These are the activations of a small neural network, seen along a few directions. Each row is one input.
Each table varies a few parts of the input and shows all the possible inputs, shuffled.
Descriptions start from the smaller parts, as in this example, which fits no table here: one of 5 places around a ring, together with either a single point or (one of 2 separate values, together with one of 4 places along a line) or one of 9 places along a line.
Shared parts are said once, and a part with two or three values counts as separate values.

Other details of the inputs shift rows strongly along two fixed directions, in all tables alike. That doesn't count.

Rows:
x1:   11   21  117  -99 -137  230  -78 -183   50 -115   28  -64  221 -287
x2:  -10 -129  -75  -13 -162   27  -77  209   20 -115 -111  163  -24  325
x3:  -20  328  111  130  473 -374  199 -101 -146   86   27   24 -262  172
x4:   24   57  148   47  119  186  -35  -64   50   34    5 -139  171 -414
x5: -210   20 -309 -128 -143 -225  103   11  116  259 -116  -86 -189  247
x6: -105  122 -129  200  309 -418  177  220   17   39 -146  274 -383  609
x7:   17  -75   39  -22 -164  144    5 -127   49  -37  137  -14   48 -128
x8:  123   51  145  -98   60  133 -115  -59  -86  -53  -29  -31  206 -131
x9: -144 -131   -7  106 -352  138  -17   62   48 -136   -6  -74   31  -95
x10:   40  -32  105   27   77  150   -3  -37   51   57   62  -71  134 -378
x11:  109 -125   86  -91 -189  153 -134   -4 -130  -82  120  -42  130 -134
x12:    0   -6 -197  185  238 -468  260  235    8   99  -32  344 -463  672
x13:   97  280  -10   37  553 -248  217 -224  125  152   41  188 -176  145
x14:   80 -188  -25   20  -98   39  -48  217  -51  -24   37   60  -16   70
x15:  -52 -217  -93  139 -274   21  -59  326  -42 -133 -108   44  -48  207
x16: -171 -308 -174  132 -415   25   46  202  101 -141  -19  105 -155  188
x17:  141  256  124   23  440 -287  128 -129 -132  121  154   28 -168   -4
x18:   49  -33   90  -15  -69  176    3 -137   -5    8  139  -64   87 -326
x19:   -8  125 -172 -238  176 -156  -11   81  -47  324 -104 -165  -11   59
x20:   14   56  163  -27   -2  151 -157  -57 -170 -128   28 -198  203 -289
x21:  -30 -296 -102   99 -266   11  -29  315  -64  -96  -47   83  -55  194
x22:  170  -34   85 -109   -3  160 -122  -26  -81  -48   40   -5  171 -108
x23:  -43 -107   49   -6 -331  121 -154   60  -90 -205  -57  -62   91   64
x24: -171 -305 -472 -132 -485 -125  -70  447   49  109 -225  -22 -120  506
x25: -198 -155 -124  121 -329   42    7  122  101 -179  -88   68  -64  144
x26:  -43   18  131  -16 -149  191  -94 -190   50 -120    2 -133  184 -252
x27:   39 -182  -70   12 -171  135    6   33  111  -11   27  120   32  -10
x28:  212  162  298 -169  110  235 -176 -315 -200  -17  183 -227  325 -473
x29:   13  229   20  139  556 -291  288 -129   52  198   23  134 -234   37
x30:   14  325   37 -312  325   -6    2 -377  -24  383   14 -378  173 -527
x31:  133  518  298  -30  720 -229   54 -389 -169  127   38  -73   -9 -183
x32: -187 -249 -196  153 -330   51   -1  284  192 -150 -146  140  -78  264
x33:  -35   93 -134  112  218 -331  242  -68  126   82   63  282 -362  380
x34:    0   72  195  -14  -43  130 -140  -76 -175 -117   44 -213  204 -274
x35:   87   90  -83   80  362 -371  173   52  -15  113   16  284 -324  475
x36: -252 -205 -136  142 -444   28   19  163  115 -198  -81   73  -93  251
x37:   42  246   79  132  519 -275  133   27  -80  125  -35   52 -182  135
x38: -225  -74 -460  -91 -216 -420   88  308   15  192 -197   89 -393  702
x39: -122 -222 -151  181 -297   64   31  236  138 -110 -109   74  -64  136
x40:   67 -128  106  -28 -214  123  -89   21 -160  -69  144 -100  112 -159
x41:   48   59  163  -41   69  239  -95 -189   58  -29  -37 -114  287 -396
x42: -110  -86 -198 -240 -341   -2 -137   93 -113  157  -83 -249   65   27
x43:  -51  260   40  136  460 -336  312 -195   18  139   88   83 -299   91
x44:   61  -24   97 -101 -181  253  -83 -200   44  -94  126 -101  206 -296
x45:  148  526  292  -66  676 -217   88 -424 -175  133  102  -57   16 -138
x46:  -21 -113  -63  -11 -202  179  -35   28  135 -114  -73   78  123   14
x47:   83  -77    2  -12  -12  154   10  -19  105   45   61   71   50 -101
x48:  143  -56   72 -111  -11  139 -141   30  -46  -41   41   22  133  -54
x49:  -24   50  142   36  -13  195  -43 -144  -11  -59   51 -196  155 -422
x50:  70 -23  -1 -48 -12 156 -14 -45 130   9  20  85  86 -79
x51:   78   19  129  -35   33  118 -162  -22  -93  -72  -60  -66  213 -150
x52:   37   13  116  -31  -13  248 -113  -90  112  -58  -55  -86  228 -306
x53:  -86  -98  -12  -30 -357  193  -49  -47   90 -173  -13   16   91    2
x54: -134 -254 -123  125 -425  -28  -66  319  -57 -219  -77   46 -116  270
x55:   54  -43   78  -29  -35  146 -162   77  -48 -106  -85  -36  138  -46
x56:    1   73  154  -46  -19  193  -94 -225   35  -99    0 -139  209 -359
x57:  -19 -157   -2   45 -294  126    2   -8   60  -71  130  -38   39 -130
x58:   -8 -158  -61  -56 -326  177  -68  -19  113 -150   49   44   62  -34
x59:   -3  423 -110 -181  660 -311  219 -230   94  529  -85 -118 -155  -41
x60:  113   95  190 -132   -9  165 -165 -152 -135 -114   50 -127  249 -266
x61:   56   28  119  -86   31  264  -91 -128  105  -31   -6  -48  251 -296
x62:   90 -153   89    6  -55  154 -107  149 -104  -42   36 -102  142 -204
x63:  139  331  126   58  664 -192  211 -236   54  273  131   72 -117 -176
x64:   49 -282  -94   -7 -269   98 -107  262   -8  -69   12  142  -17  227
x65: -182 -210 -412 -158 -346  -42   30  228  183  182 -199  -50  -67  242
x66:  -91 -321 -143  100 -405  -18  -46  303  -67 -189  -21   61 -140  266
x67: -123   88 -178  222  293 -493  222  229   26    5 -158  290 -427  707
x68:  131  291   96   67  610 -223  244 -236   50  234  113   80 -123 -137
x69:  -89  252  -53  185  482 -331  265  -61  114  102  -91  176 -266  261
x70:   13 -202  -58   13 -339   20  -83  118  -79 -109   89   80  -43  220
x71:  189   44  226 -183  -30  268 -227 -206 -168  -79  150 -183  321 -433
x72:  -20 -166   66   36 -256   66  -86   96 -139 -113   81 -104   52  -76
Description of these inputs: one of 2 separate values, together with one of 4 places along a line, together with either a single point or one of 8 places around a ring.
Changing only the choice among 2 separate values turns x24 into x65. The same change can be made to x20. Which row results? -> x25
Changing only the choice among 2 separate values turns x1 into x60. The same change can be made to x7. Which row results? -> x70
Change only the choice among 2 separate values in x61. List by row number the other rows that result. -> x2
Change only the choice among 2 separate values in x59. List by row number the other rows that result. -> x19
Change only the place on the line of 4 in x68. List by row number the other rows that result. -> x18, x57, x63
Change only the place on the line of 4 in x13. List by row number the other rows that result. -> x44, x50, x58

Rows:
x73: 135 170 217 114 360  55 -22   3 154 -32  22 208 -79 183
x74: -106 -239   31  323 -203   99   28  196  -40 -185  -14  -87   59 -274
x75:  102  423  293   -1  607  -74  -16 -329  -65 -109  -64  121   30 -167
x76: -138 -100  157   87 -347  235 -166  259    7 -180  173 -112  -91 -143
x77: -113    0  163   50 -413  191 -240  -69  -74 -338  -27 -119  123   80
x78:   35 -283 -144  -56 -133  281  -93  223  129   39 -225  -10  297  -39
x79:  -25 -275  129  144 -291  168  -60  161  -95 -122  243 -134   -2 -342
x80:   28 -175  103   55 -391    2  -20 -105 -191 -207  196  -66   81   -4
x81:  -61  -94 -111 -253 -244  208 -245   83   31 -102 -263  -40  221  -58
x82:    0  -57 -146 -275 -295  201 -319  110   63 -118 -145  -77  136   30
x83:   14 -193   57  133 -369    6   62 -110 -216 -211   59  -31  128  -53
x84:  -99   -5  -25 -272 -488  115 -196    5  -97    6   18 -254  134   68
x85:  179 -240  139   10 -179  318 -152  129   38  -79  248  167   51   10
x86:  -68  154 -148   -3  162 -367  189 -179 -141  148 -136 -113   63  101
x87:    3 -137  -19  -47  -83  127    9   65 -136  217   19 -357  145 -570
x88:  -22 -204 -515  210   82 -408  308  409  214  198 -249  448 -321  802
x89:  112   74  118 -174  177  304 -200   -1  104  191 -139 -101  375 -297
x90: -253 -110  151  221 -271  231 -184  236   45 -240  -91  -94   45 -191
x91:  -81 -288 -129  -74 -352   72  -74  261  -42  148  104 -247   -1 -249
x92: -353  211 -282  267   68 -223  627 -530  833   37   74  479 -574  312
x93: -183 -415 -474   47 -691 -268  164  280  -64  -38 -198   79 -204  649
x94:  -93  428  152 -167  312 -107  -53 -345 -134  170 -165 -277  202 -167
x95:  175 -291   29  215 -102  208   17  156   76 -163   -5  177  253  -88
x96: -156  101  127  326  329 -115  191   65   -1  -82  -90  -29 -152  -70
x97:  131  -53 -325   96  361 -413  329  163  100  367  -92  337 -327  509
x98: -294  123 -280  199  370 -466  315  254   99  215 -278   52 -426  432
x99: -193  130  129  -93   85  183 -182   54   -7  145 -144 -352  195 -488
x100:   65  -40  132  -70 -232  295 -294   -5   15 -378  -10   25  150  -91
x101:  191  -43  207 -159  -77  285 -239 -182 -153 -192  284    7  158 -315
x102: -302 -140 -491  287   16 -553  336  449  132  170 -256  175 -509  626
x103:  235 -335  104   82 -183  202  -33  144   41  -81  219  178   98  -36
x104: -120   44   -8 -209 -388  157 -271  -50  -57  -56 -122 -318  220   -8
x105:  258  208   13 -284  485 -200   71 -312 -148  276  129  -76    6 -232
x106: -139 -146  -94 -121 -277  129 -128  236  -46  184  117 -219 -115 -124
x107: -127  196  -72  -35  191 -260  161 -176  -98   97 -246 -157   51  159
x108:  -34 -121  116   -6 -472  145 -161  -76 -187 -234  225  -79   54   50
x109:   80  353  239  194  511 -295  237 -463 -237  -16   31  -68   92 -169
x110:  202  467  285 -118  564 -111   -4 -315  -92  -21  221  115 -102  -92
x111:    0  308  298  127  358  -78  106 -405 -191 -139  -48 -158  208 -226
x112:  210 -375 -106 -177 -262  207  -75  210   71  171   80  -17  162  -55
x113: -214  -60  -69  -58 -313  196 -264  281   78   38 -112 -294    4 -138
x114:   87 -286   84  174 -144  342  -65  181  110 -237  -99  139  283  -60
x115:   98 -257 -201 -176 -289  151 -119   42  -50  -87 -160 -100  344 -266
x116: -129  240 -205  -95  133 -533  166  -81 -102  253   44   83 -438  651
x117:  -41 -471 -556  -31 -493 -228  111  358   45  -54 -211  290 -269  616
x118:   53  533  345  -18  376 -182   56 -394 -193   17  218  -65  -79  -21
x119: -173  -76  -49 -154 -359  183 -192  303   25  105   56 -261  -24 -153
x120:   73  239  234  265  593 -215  267 -183 -169  155  166  -67 -167 -397
x121:   79  -30  -56 -231   26  205 -133  -92  -57  -53 -207 -179  370 -350
x122: 244 -64  83 198 337 -86 211 -17   7  62 115 285 -48  36
x123: -204  443 -137 -154  322   33  449 -841  708  431   91   -9  -75 -469
x124:  296  233  219  -46  543 -203  113 -359 -167    4  257  120  -70 -206
x125: -173  -28  158   91 -391  164 -168  -44  -75 -350 -129  -78  191   38
x126:  262  287  371  -37  455  159  -41 -141   28   84  260   93   74 -190
x127:    8 -188  -65 -221 -438   34  -94  -79 -192   58   87 -275  205 -118
x128:   -6 -148 -367   -9   27 -326  153  365  209  272   -7  406 -519  907
x129:   75 -147 -144 -340 -281  149 -216   41  -72   31   94  -36   57  -10
x130: -132  280  185  223  278  -70  -26   66   51  -57   49  -60 -249  -10
x131: -104 -157  134  107 -278  203 -126  183  -76 -110  259  -90 -121 -167
x132:   98  180  -29 -100  314    0  -79   78  178  239  -95   63  -24  198
x133:  155  356   62 -371  334  -39 -113 -205  -71  178   95  -77   41 -156
x134:  292  186  173   34  519 -133  171 -364 -192  -24  126   98   24 -303
x135:  151  312  199   63  644 -111  128 -328  -88 -134  -73   95   64 -182
x136:  100 -278  -56   91 -255  131  -53   40  -60 -368  -48  123  220 -143
x137:   44  203 -175  -77  381 -335  163  198  195  352   -9  324 -416  678
x138: -142 -331 -160  278 -334   25  -17  492  287 -262 -225  494 -211  754
Describe the family of inputs behind these rows. -> one of 2 separate values, together with either a single point or (one of 4 separate values, together with one of 8 places around a ring)
Changing only the choice among 2 separate values turns x116 into x108. The same change can be made to x128. Which row results? -> x85
Changing only the choice among 2 separate values turns x90 into x99. The same change can be made to x77. Which row results? -> x104
Change only the choice among 2 separate values in x118. List by row number the other rows that result. -> x84
Change only the place on the ring of 8 in x138. List by row number the other rows that result. -> x73, x85, x95, x103, x114, x122, x126
Start at x100 and move only the place on the ring of 8, one step at a time. The first step leads to x75. Which rows follow, in order? -> x135, x136, x134, x124, x101, x110
Change only the choice among 4 separate values in x93. List by row number the other rows that result. -> x87, x97, x117
Change only the choice among 4 separate values in x99. List by row number the other rows that result. -> x81, x89, x94

Rows:
x139:   41  -10 -243   39  238 -418  189  244   24  204   16  410 -452  729
x140:  402  174  804  269  425  328 -160 -366 -325 -411  389    0  373 -680
x141: -269 -293 -286  209 -493   54   26  368  205 -114 -219  112 -125  228
x142:  -81 -226   -1   38 -302  335  -71   98   64   -2   60 -235  254 -532
x143: -122 -189   -6  -89 -646  287 -155  -94   66 -175   -8 -201  254 -224
x144:   15  692  229  -49  776 -284  247 -623   -3  223   61 -139  -84 -167
x145: -111   54 -327   96  157 -359  300  123  353   57 -203  486 -471  835
x146:  -81 -347  -67   41 -479  194 -207  402 -105 -160 -176 -114  182  -46
x147:   26   67 -261   30  233 -411  165  248  102   47 -180  414 -395  901
x148:    8 -370  -78 -109 -627  136 -177  152 -207  -95  132 -187   69    6
x149:  134  446  -16  -15  753 -293  282 -368  153  291   -2  234 -165   44
x150: -190   67 -241  246  254 -478  209  369   -1   39 -262  239 -432  779
x151:  -92  -62  -59 -106 -393   46 -165  108 -154 -210  -76  -87   31  205
x152:  -96 -293  -58 -107 -637  170 -238  167 -189 -158   48 -150  125   74
x153:   -7  500  112  142  835 -321  295 -268   52  347   28  -37 -186 -260
x154:   14 -118  108 -147 -383  331 -126 -238  -40   12  228 -327  203 -588
x155:  157 -291  -21 -185 -385  338 -270  201  -55  -49   56  -28  303 -126
x156: -188 -309  -87  -81 -703  263  -94   17   41 -121  101 -126   81 -132
x157: -115 -272 -289   11 -447  156 -102  205  353 -183 -206  266  -10  420
x158:  226  132  315  -97  411  160  -77 -123 -296  223  178 -411  274 -790
x159:  134  516  170  -84  712 -467  185 -366 -280  285  225 -107 -162  -48
x160:   75   66  226   -4  329  183   73 -260  -49  240  141 -333  220 -814
x161: -205  147 -253   72   87 -565  125  109  -44 -108 -229  276 -487  942
x162:  -38 -329  -26   21 -470  278 -261  399 -127 -113  -68 -184  201 -210
x163:  230  357   19  -45  771 -295  328 -357  141  405  186  159 -248  -80
x164: -377 -246 -314   59 -685   -7  -55  165  210 -306 -221  155 -197  561
x165:  342  322  417 -303  466  295 -307 -329 -104   70   20 -243  517 -594
x166: -114  -38 -226  194  251 -558  283  364  -53  129  -91  226 -465  582
x167:   84 -387 -103 -159 -487  384 -103   75  206  -64   98  -15  268 -255
x168: -267 -258 -240   13 -657   -2   23  149  150 -146  -25   72 -206  341
x169:    5 -207   16 -170 -630  185 -281  100 -183 -231  -34 -200  233 -101
x170:   43 -331 -102 -126 -483  425 -155   69  205  -61   55    0  280 -226
x171:   11  277  291  -17  390  295  -26 -314   -1  108  -30 -369  382 -740
x172:  335  353   60  -92  826 -323  184 -215 -122  396  205   96 -192   28
x173:  205  409  560  464  843 -159  347 -507   -9 -244  321  355 -167 -153
x174:   -4  314  310  -57  410  254  -90 -319   25   31 -107 -310  356 -783
x175: -123 -305  -24   10 -430  294 -320  348  -72 -264 -245 -170  281  -66
x176:   -4  -13 -311   88  170 -449  181  264   69  107 -161  472 -440  941
Changing only one part turns x163 into x172. The same change can be made to x171. Which row results? -> x150
Describe the family of inputs behind these rows. -> one of 2 separate values, together with either a single point or (one of 3 separate values, together with one of 6 places along a line)
Change only the choice among 2 separate values in x141. List by row number the other rows that result. -> x146
